Each row below holds a small network's activations on one input, seen along a few directions.
In each table, some parts of the input vary, and every possible input appears once, in random order.
Descriptions start from the smaller parts, as in this example, which fits no table here: line(4) and (point or line(11) or (values(3) and ring(5))).
Shared parts are said once, and a part with two or three values counts as separate values.
In the rows, 100 means zero.

Other details of the inputs shift rows strongly along two fixed directions, in all tables alike. That doesn't count.

Rows:
row 1: 84 93 160 127 89 123 89 120 113 147 79
row 2: 88 49 39 77 102 91 112 77 104 78 89
row 3: 79 56 71 70 74 81 116 55 95 69 94
row 4: 110 30 95 140 66 110 93 110 135 97 130
row 5: 98 160 71 106 124 47 89 55 78 97 109
row 6: 85 127 90 82 81 84 86 57 87 69 113
row 7: 119 134 144 138 122 97 91 119 90 147 71
row 8: 127 148 169 117 106 133 100 110 90 98 75
row 9: 124 169 124 96 108 95 87 115 91 117 134
row 10: 119 140 117 111 117 90 93 103 85 102 69
row 11: 99 105 60 88 94 84 95 53 96 81 77
row 12: 96 85 110 103 88 92 85 113 100 125 66
row 13: 132 154 115 107 113 78 75 103 81 124 78
row 14: 80 57 38 78 96 108 112 85 116 79 111
row 15: 86 16 95 82 86 99 112 134 106 120 85
row 16: 89 44 52 66 100 83 123 77 93 70 107
row 17: 118 24 94 139 69 94 95 101 125 96 109
row 18: 107 152 103 107 105 107 69 122 107 125 106
row 19: 122 94 105 102 124 133 129 114 106 85 99
row 20: 90 95 139 92 78 114 99 97 107 96 85
row 21: 64 34 141 75 47 107 104 104 111 109 102
row 22: 122 76 168 161 53 127 65 102 124 117 102
row 23: 148 134 156 118 124 123 117 107 89 103 60
row 24: 81 35 151 101 66 160 137 136 118 99 90
row 25: 44 69 62 94 81 105 120 69 124 78 119
row 26: 88 13 109 73 85 89 125 132 97 111 103
row 27: 134 146 168 115 112 142 103 100 100 98 72
row 28: 107 104 43 89 119 76 97 84 84 81 95
row 29: 92 88 174 102 78 119 86 133 101 135 87
row 30: 127 149 153 112 110 129 102 137 100 116 105
row 31: 112 168 129 111 112 106 75 95 95 100 82
row 32: 118 104 56 88 130 92 121 72 94 60 91
row 33: 113 72 128 111 107 138 112 158 100 127 93
row 34: 76 61 49 73 94 93 121 94 110 71 121
row 35: 147 127 140 108 137 129 113 142 86 119 113
row 36: 68 58 42 96 109 69 107 84 108 100 100
row 37: 130 165 123 100 116 120 96 100 92 101 124
row 38: 52 68 58 77 71 105 105 82 123 71 112
row 39: 116 173 67 94 118 109 101 58 104 57 116
row 40: 80 20 156 94 67 109 113 140 99 134 72
row 41: 84 173 82 103 113 65 74 47 89 94 122
row 42: 133 153 92 103 134 94 81 131 92 124 116
row 43: 122 158 40 95 142 56 67 90 87 97 98
row 44: 110 166 118 112 105 97 54 102 99 122 83
row 45: 69 57 125 87 57 113 85 103 114 118 85
row 46: 69 56 49 96 115 79 128 77 103 79 98
row 47: 99 76 135 128 127 132 131 146 107 126 99
row 48: 127 142 107 118 155 73 100 113 75 125 109
row 49: 108 86 146 109 88 157 107 133 117 128 90
row 50: 109 172 83 84 105 84 77 40 86 68 113
row 51: 124 167 124 103 110 110 94 109 84 100 126
row 52: 73 55 69 80 72 88 126 61 100 55 78
row 53: 118 159 52 78 128 60 90 88 84 90 146
row 54: 63 41 140 116 71 137 112 141 128 146 99
row 55: 95 50 61 133 43 70 79 45 120 70 108
row 56: 114 151 109 109 104 121 85 112 96 108 107
row 57: 57 61 130 109 78 120 114 86 117 103 84
row 58: 82 44 50 78 98 90 133 81 97 55 90
row 59: 100 110 55 80 111 84 109 90 85 75 135
row 60: 106 172 69 94 105 93 66 42 97 78 94
row 61: 84 131 58 83 87 86 77 84 109 95 126
row 62: 97 116 63 93 93 75 89 64 85 82 81
row 63: 88 10 107 80 87 104 133 126 90 97 95
row 64: 139 133 166 106 110 87 96 129 75 134 87
row 65: 98 81 156 129 108 114 125 118 97 127 64
row 66: 84 116 43 106 126 78 95 90 109 105 124
row 67: 92 114 50 79 115 73 91 101 96 92 134
row 68: 83 113 55 97 126 73 106 88 96 100 141
row 69: 150 133 152 167 86 124 62 120 123 117 128
row 70: 111 100 127 97 96 93 110 103 92 100 73
row 71: 72 45 43 77 100 80 116 90 104 71 90
row 72: 113 168 36 96 137 70 66 97 98 97 119
row 73: 84 53 51 72 100 76 121 87 98 69 99
row 74: 86 41 126 86 69 98 122 102 89 98 82
row 75: 41 65 66 84 74 90 110 74 117 94 140
row 76: 100 173 71 97 100 85 63 51 88 78 97
row 77: 116 63 141 99 115 103 107 160 87 136 88
row 78: 84 93 121 90 83 111 93 126 108 119 120
row 79: 141 132 135 119 136 132 120 144 88 100 97
row 80: 107 75 132 110 116 133 116 161 105 119 91
Each input here is: ring(5) and (point or (values(3) and line(5))).
Q: Changing only the ring(5) part turns row 47 into row 65. The same change can be made to row 59. Which row results?
A: row 74
Q: Changing only the ring(5) part turns row 36 into row 1. The same change can be made to row 26. Which row results?
A: row 21
Q: Changing only the ring(5) part turns row 64 into row 9. The same change can be made to row 12. Which row results?
A: row 18
Q: A walk changes only the ring(5) part. It starts at row 55 and steps to row 22. List the rest of the walk in order.
A: row 69, row 4, row 17
Q: Which other rows does row 53 become when the values(3) part takes its other values? List them by row number.
A: row 34, row 42
Q: Which other rows does row 40 become when the values(3) part takes its other values? List them by row number.
A: row 10, row 12

Rows:
row 81: 110 49 175 110 83 136 116 135 100 132 64
row 82: 140 155 109 120 142 98 93 116 89 113 99
row 83: 141 158 106 120 142 99 93 116 87 112 95
row 84: 84 151 36 83 95 61 71 42 100 69 120
row 85: 56 32 53 73 82 90 119 88 111 87 97
row 86: 140 165 136 121 126 98 88 108 81 106 78
row 87: 139 159 115 108 137 90 92 124 79 118 102
row 88: 90 147 37 92 100 66 80 38 103 61 128
row 89: 85 146 36 96 99 56 76 37 96 70 117
row 90: 57 33 55 73 82 97 123 88 115 83 108
row 91: 133 164 109 111 143 103 97 120 86 114 99
row 92: 59 33 57 69 82 86 117 88 106 83 106
row 93: 57 32 54 74 83 88 118 87 112 87 102
row 94: 121 172 118 113 114 106 75 100 95 109 103
row 95: 117 168 117 118 118 98 84 94 90 108 106
row 96: 58 35 58 69 82 94 121 89 109 79 112
row 97: 139 157 111 114 143 102 98 116 85 107 106
row 98: 138 168 132 118 126 110 95 106 87 95 89
row 99: 107 47 173 107 81 150 124 135 107 123 75
row 100: 97 135 22 84 123 52 89 53 88 67 115
row 101: 55 48 69 90 62 99 108 68 118 78 112
row 102: 63 32 52 80 82 87 116 87 112 86 96
row 103: 111 49 152 114 104 130 122 152 102 129 84
row 104: 50 48 70 79 56 97 96 74 119 86 102
row 105: 133 159 113 108 144 99 98 117 82 111 104
row 106: 60 31 58 69 78 86 118 91 107 85 107
row 107: 112 49 153 112 101 131 119 155 101 129 86
row 108: 131 161 118 124 116 94 79 93 95 106 106
row 109: 126 170 117 119 113 109 75 100 97 106 105
row 110: 138 165 140 109 125 105 89 102 79 115 81
row 111: 110 50 151 107 98 136 124 156 104 127 94
row 112: 104 53 154 105 106 126 121 153 98 135 81
row 113: 98 136 20 82 118 51 87 56 88 67 120
row 114: 55 32 76 67 61 106 120 67 113 74 95
row 115: 96 63 163 110 76 126 103 135 108 133 87
row 116: 138 158 111 112 141 102 96 118 84 107 108
row 117: 135 160 113 106 138 99 96 122 82 112 108
row 118: 106 53 145 111 102 139 125 152 108 128 85
row 119: 95 136 18 86 122 54 88 53 93 69 114
row 120: 131 163 117 122 113 95 76 96 94 107 107
row 121: 55 49 74 79 59 97 105 74 119 81 113
row 122: 58 46 71 84 56 104 101 75 123 78 113
row 123: 70 27 55 78 74 89 118 90 111 79 110
row 124: 129 164 118 119 113 89 73 96 91 112 102
row 125: 131 165 118 122 112 100 72 99 96 108 105
row 126: 95 61 151 122 79 127 107 125 110 124 89
row 127: 111 50 150 107 95 134 124 157 104 127 95
row 128: 111 45 173 112 81 144 119 135 105 125 69
row 129: 91 149 36 90 96 67 78 40 103 61 129
row 130: 105 43 175 117 80 142 122 144 107 118 66
row 131: 132 170 136 113 127 108 95 108 84 100 87
row 132: 80 149 36 90 100 58 79 38 95 70 118
row 133: 87 148 38 79 105 59 89 40 89 54 102
row 134: 100 62 162 116 75 128 97 137 110 133 83
row 135: 124 166 122 116 118 91 79 96 90 113 102
row 136: 124 171 121 113 114 104 76 102 94 109 107
row 137: 96 135 22 82 121 52 87 55 87 66 118
row 138: 68 30 56 76 76 82 115 90 107 84 105
row 139: 94 65 161 111 81 131 109 132 111 127 92
row 140: 128 162 119 121 117 88 76 93 91 111 101
row 141: 62 30 53 79 81 99 123 87 118 79 109
row 142: 98 66 159 117 75 131 95 135 111 133 80
row 143: 69 28 56 79 77 91 117 90 111 80 109
row 144: 59 45 68 89 55 101 96 73 122 81 105
row 145: 107 54 153 102 97 132 124 159 101 131 93
Q: Describe the family of inputs behind these rows.
A: ring(5) and (values(2) or line(5) or line(6))
Q: Changing only the ring(5) part turns row 91 into row 85. The same change can be made to row 95. Which row results?
A: row 132
Q: Which other rows does row 95 become when the line(5) part takes its other values? List them by row number.
A: row 94, row 121, row 136, row 139
Q: Which other rows does row 131 become when the values(2) part takes its other values? List them by row number.
A: row 114
Q: A walk changes only the ring(5) part. It starts at row 117 and steps to row 106. List the rest of the walk in order.
A: row 113, row 143, row 111

Rows:
row 146: 106 159 57 103 116 83 90 58 96 64 106
row 147: 133 130 139 131 117 103 91 111 94 111 87
row 148: 113 156 84 84 124 92 95 85 85 84 106
row 149: 109 140 97 107 113 82 91 96 89 111 110
row 150: 125 148 96 101 113 101 96 89 91 83 92
row 151: 130 137 123 125 108 96 71 112 98 118 98
row 152: 84 54 105 81 80 97 116 105 93 98 95
row 153: 123 146 93 109 122 93 97 90 97 87 120
row 154: 66 85 44 62 85 75 108 59 94 65 103
row 155: 121 149 79 120 111 88 83 77 95 91 114
row 156: 78 52 115 101 71 116 98 113 119 111 84
row 157: 81 71 83 77 87 91 106 79 94 87 84
row 158: 57 85 43 73 87 74 109 57 102 65 107
row 159: 148 122 166 124 115 116 95 132 86 124 76
row 160: 109 142 96 102 107 79 80 104 92 110 113
row 161: 96 150 59 94 118 67 86 55 89 76 98
row 162: 80 52 103 93 73 90 92 105 112 115 97
row 163: 125 141 96 97 116 76 86 84 77 98 94
row 164: 121 143 123 124 118 108 87 103 98 116 85
row 165: 71 63 114 88 75 108 106 121 110 115 95
row 166: 91 54 142 103 82 126 103 144 109 128 107
row 167: 73 72 70 83 90 89 109 80 105 76 119
row 168: 62 71 59 82 81 81 101 64 110 90 95
row 169: 91 54 147 115 86 130 115 123 111 113 70
row 170: 75 64 114 94 89 124 114 114 110 112 101
row 171: 100 157 49 92 111 85 80 69 101 76 127
row 172: 84 57 103 89 80 111 110 93 104 89 77
row 173: 127 125 139 123 115 98 87 117 91 135 90
row 174: 125 141 100 122 113 94 93 89 96 87 105
row 175: 68 75 83 81 92 104 114 88 108 82 106
row 176: 152 125 167 115 120 129 108 144 93 125 96
row 177: 123 148 117 120 108 113 81 113 99 111 98
row 178: 84 60 148 104 86 128 118 138 105 134 83
row 179: 85 50 98 106 65 110 97 107 116 100 106
row 180: 113 156 79 113 114 97 87 76 97 90 105
row 181: 110 152 81 103 121 85 86 85 91 98 125
row 182: 79 56 82 105 77 93 99 79 113 95 99
row 183: 66 82 41 76 88 90 112 57 115 57 118
row 184: 85 52 99 101 81 115 112 103 114 103 117
row 185: 99 41 120 97 71 118 118 112 108 95 89
row 186: 84 68 79 73 84 108 119 86 109 76 104
row 187: 107 144 96 99 110 84 76 94 97 110 95
row 188: 134 126 148 125 112 123 88 142 99 129 112
row 189: 140 119 90 107 171 98 120 154 79 122 90
row 190: 115 24 99 102 135 107 139 171 94 128 91
row 191: 102 52 146 91 89 127 121 136 100 116 94
row 192: 91 51 151 107 86 116 120 136 100 121 90
row 193: 115 146 127 106 118 114 86 127 96 120 105
row 194: 64 82 37 79 84 93 106 57 115 69 123
row 195: 77 70 72 91 86 74 101 69 101 84 98
Q: Describe the family of inputs behind these rows.
A: values(2) and (point or (line(4) and ring(6)))
Q: Changing only the values(2) part turns row 155 into row 180. The same change can be made to row 188. Which row results?
A: row 171
Q: Changing only the values(2) part turns row 150 into row 185. The same change can be made to row 164. Which row results?
A: row 182
Q: Which other rows does row 162 become when the ring(6) part takes its other values? List them by row number.
A: row 151, row 160, row 166, row 179, row 188
